These are the activations of a small neural network, seen along a few directions. Each row is one input.
In each table, some parts of the input vary, and every possible input appears once, in random order.
A made-up example of a description, with smaller parts first: one of 6 places along a line, together with either a single point or one of 9 places around a ring or (one of 3 separate values, together with one of 8 places around a ring).
Shared parts are said once, and a part with two or three values counts as separate values.
In the rows, zero is written as 128.

Other details of the inputs shift rows strongly along two fixed directions, in all tables alike. That doesn't count.

A family of inputs:
r1: [138 175 139 106 143 138 121 113  90 111 130 162]
r2: [147 164 131 110 145 161 128 128  87 128 146 161]
r3: [ 55 106 123 179 136  85 200 142 226 191 110  82]
r4: [146  57 114 149 115  84  98 135 183 127 126  83]
r5: [ 88 169 147 134 151 120 176 128 153 136 118 142]
r6: [ 98 170 140 137 156 128 174 129 147 161 124 135]
r7: [144 171 126 111 148 155 120 125  87 132 134 164]
r8: [128 168 134 109 126 148 122 131  90  96 112 160]
r9: [130 171 140 105 139 135 119 119  94  99 120 166]
r10: [156 164 126 112 129 180 118 153 114 109 131 155]
r11: [ 82 165 150 134 136 122 176 127 147 138 108 132]
r12: [188  43  83 131 105 108  41 125 126 118 146  97]
r13: [147  56 112 149 120  86 103 134 187 128 132  85]
r14: [ 90 167 130 137 142 132 168 144 153 143 107 141]
r15: [ 87 157 136 138 128 143 173 145 148 142 108 132]
r16: [186  47  85 131 102 106  39 126 123 118 139  96]
r17: [167  40 112 120  89  91  54  86  85 115 148  91]
r18: [177  28  96 126  94 102  50  99  86 136 158  91]
r19: [ 96 173 146 134 155 124 177 123 149 148 127 139]
r20: [121  46 106 150  94  91 109 120 151 145 130  79]
r21: [136 165 147 104 131 152 132 117  86 108 140 156]
r22: [129 162 148 104 127 148 131 122  89  95 130 160]
r23: [ 52  93 135 183 116  80 203 137 219 182 116  71]
r24: [152 165 126 113 129 180 116 153 112 109 123 153]
r25: [ 58  97 125 180 127  87 200 141 224 189 116  77]
r26: [174  37  93 126  97  99  48  96  85 138 145  92]
r27: [ 96 159 148 137 144 140 185 134 143 158 132 129]
r28: [119 164 148 136 148 145 174 160 182 121 123 140]
r29: [ 79 100 120 187 132 102 195 158 247 198 124  70]
r30: [127 163 139 109 122 154 126 133  89  95 118 159]
r31: [131 170 130 110 136 141 118 131  96  97 116 166]
r32: [132  49 112 150 117  82 114 105 148 162 150  77]
r33: [140 167 144 105 140 147 130 116  90 108 143 160]
r34: [133 164 144 105 136 143 128 120  94  95 133 164]
r35: [152 169 123 113 133 174 113 153 112 109 118 155]
r36: [134 172 143 104 133 145 126 114  84 110 125 156]
r37: [177  42  97 124 114  91  49  92  95 126 154  99]
r38: [156 164 142 107 135 160 118 151 122  85 114 156]
r39: [159  41 113 118  87  90  54  92  89 102 138  97]
r40: [139 167 137 106 140 155 126 121  83 121 127 155]
r41: [ 93 162 142 137 138 130 176 140 151 130 121 140]
r42: [173  31  96 126  93 104  50  98  83 137 151  90]
r43: [130 165 126 107 126 158 121 136  92 104 110 161]
r44: [134 167 130 109 140 144 120 131  98  95 123 167]
r45: [102 165 132 142 159 137 174 134 146 169 132 137]
r46: [ 56  89 137 183 128  83 207 126 215 213 124  58]
r47: [159 159 144 108 131 167 124 151 125  83 126 157]
r48: [156 161 145 108 131 167 121 151 122  83 119 155]
Description of these inputs: one of 6 places around a ring, together with either one of 2 separate values or one of 6 places along a line.
Q: Changing only the place on the ring of 6 turns r21 into r33. The same change can be made to r18. Which row results?
A: r2
Q: Changing only the place on the ring of 6 turns r44 into r31. The same change can be made to r13. Which row results?
A: r4
Q: A walk changes only the place on the ring of 6. It starts at r39 and steps to r11. List the rest of the walk in order.
A: r9, r5, r34, r22
Q: List by row number the other rows that have the place on the ring of 6 in common with r48.
A: r15, r17, r24, r30, r39, r42, r46
